These are the activations of a small network on made-up records, seen along a few directions, one row for each record.
Records have a field called DUP. Each example row is followed by its value.
Records without DUP are marked absent.
Other fields move the rows too, some of them a lot.
Strong random noise was added to every row along 5 fixed directions; ignore it. To show where, here is one row again and again, with new noise each time:
[-292  168   92   -1 -196 -439  -95 -245  397 -115 -364  491  426 -345
 -333  -14 -692  379 -151  103 -179]
[ -71  155  268  -71  390  489  168   37 -593  -65   82 -158 -442 -171
 -288 -355   18 -330 -118 -197 -160]
[-299  209 -179  190 -138 -266 -207  458  -97 -347  190  -17   30  257
  360   36  226 -105    5 -289   67]
[  58 -217  151 -139  -51   54  -68 -366  228  470  -46  287  332 -392
 -537 -165 -377  477  148   72  147]
[ 312 -129 -115  125  -21 -154 -136  -41  285  172   41  351   -1 -240
 -309  310  -55  291  452  406 -173]
[-192  -32  251 -123 -182 -167  -65 -306  282  148 -279  448  472 -355
 -454  -67 -616  513   20   54   35]
[ -83  -23 -128   29  -26  -80 -149  -25   85  188  168   24  140 -110
 -107 -222  -25  117  -25 -163  139]

[-372  598 -236  337  -50 -569  -55  152  117 -524   -6  -58  -11   80
  300 -112 -168 -358 -472 -308 -295] : pur
[ 221 -491  -39  -62   77  352   76 -164 -127  386  172 -193 -120 -179
 -260  228  148    6  337  308   82] : absent
[ -39  336 -102  -94  217  -34  201  -59 -249 -301 -175   16 -265 -169
 -168  -46 -178 -294 -235  306 -356] : kugez
[ -12  -74  181  -24  -65   84  -60   -3  -13  -31 -210  371  253  101
 -147  188 -110  192  203   50    8] : fup
[  13 -144   20   84 -199  110  -87  209 -124  166  332 -116   37  385
  337  105  420   49  428 -342  297] : viga
[ 442  -18 -196  295 -148 -196 -134  193  456  133   15  297  -60   63
  -75  388  151  163  474   41 -169] : fup
[-142  151 -208  200  181 -230 -120 -125  -56 -377   -6 -284 -213   40
  180  -85   70 -409 -465  140 -174] : sakiv
[  -6 -109 -151  -33 -246 -318 -263   63  396  225   94  250  324  137
  122   19 -157  333  -41 -128  154] : ral
[ 438 -337  172  -99  185  670  211   32 -317  406  309   50 -402   12
 -268   33  317   40  592   72  116] : viga
[-147   36   45 -198  260   92  197 -363  -93 -247 -471 -212  -91 -272
 -133 -124 -373 -191 -348  290 -242] : ral
[  46   81  165   24  -37 -165    5  141  138 -248 -296  288   92  -78
   42  397 -130  118  118  290 -262] : kevib
[  25 -496 -204 -238  162  419  127 -614  -67  183   21 -488  269 -443
 -160  194  144  -86 -187  635   34] : absent
[ -62 -264 -225  -68   -6  -13  -94 -318  185  213  206 -325  165   60
   92 -349  169   15 -238  -39  261] : vafe
[  17   43  172 -222   -9  428   42 -124 -250  366  177 -187 -109   53
 -300 -578 -107 -124 -269 -608  387] : kugez
[-384 -186   87 -160 -151   59  -92  125 -219   24  -36 -366  345  373
  346 -191  100   92 -114 -340  495] : ral
[-208  321   65   78   43 -123  156 -174  176  -77 -224  116  -77 -121
 -215 -205 -444  -58 -297  136 -284] : vafe
[-179  123 -194  106 -218 -232    3  108  278  -41   44   -7  114  154
  220    0   -8   99  -33    5  175] : vafe
[ -71   27  251 -145   19  169   97   82 -103 -235 -240   42  116  -81
  116  183  -23    6   12   68   23] : kevib
[-256   -8   66 -199   31   82  -60  -62  -18  103    9  -34  245  -24
  102 -238 -116   55 -350 -401  346] : kevib
[ 243 -270   67 -105  237  406    2 -144 -217  546  356  -63  -81 -172
 -367 -252  163   75  215 -118  266] : pur
[ 349  188 -637  332  271 -366 -218  234  261 -156  349 -153 -569 -114
  227  173  385 -428  -40  401 -499] : sakiv
[ -53 -234 -601   77   33 -312   14 -179  188 -109   57 -489   -3 -167
  262  383  230 -203 -275  608 -174] : absent
[-481  216  485   72 -332 -223  -70  438 -264 -691 -296  292   74  265
  391  311 -208   26  -16 -277   91] : sakiv
[  97 -133  -17 -102 -160   -1  -59 -137  -83  346  216 -236  240  118
   12 -172   94    4   42 -330  292] : kugez
[ 107 -175   93 -142   91  378  106 -257 -262  439  246 -274  135 -193
 -108 -363  149  129   37 -100  347] : pur
[   6 -217   63   21 -310  -64 -132  438  153  224  292   19  173  405
  145  153  445  214  510 -375  299] : viga
[-396  301  133    3   41   -9   49  -83 -165 -139 -322  154   27 -121
  -68 -379 -417 -108 -411 -459  -49] : fup

Here are new rows. What is DUP for each?
[ 376  -57  226   -6   35   37   16 -290  394  356 -292  406   26 -381
 -672  106 -355  394  316  164 -372] : fup
[ -49  212   23   86   40  -31   44 -114   66 -135  -76   73 -292  -33
 -128 -109  -82 -185 -184  -63 -361] : viga
[ -83  123 -308  -94  194 -158   70 -129 -259  -70  -86 -366 -147 -161
    7 -466   58 -428 -522   22 -140] : kugez
[  98  116 -514  209  114 -222  -69 -221  241  262  227 -138 -107 -290
  -89 -473   41 -127 -373  -47  -44] : pur
[-282   49  236 -128  -92   85  -50   44  -94   22 -163   91  252   23
  137 -129 -167  109 -160 -343  309] : kevib
[ 190  192 -397  238  156 -140   44 -108  253  -66 -157  175 -251 -300
 -173 -203 -167 -276 -246   85 -466] : fup
[ 183  207 -263  396 -344 -742 -213  359  660 -313  -40  359  282  162
  185  610   37  146  348  319 -222] : pur
[ 174  285 -507  354  221 -425  -82  -29  291 -199   56  181 -333 -259
 -121   65 -104 -305 -114  336 -535] : pur
[-134 -134   21   25   54  163  209   11 -333 -362 -166 -228 -162 -170
  -32  397  -26 -233 -103  412 -357] : absent
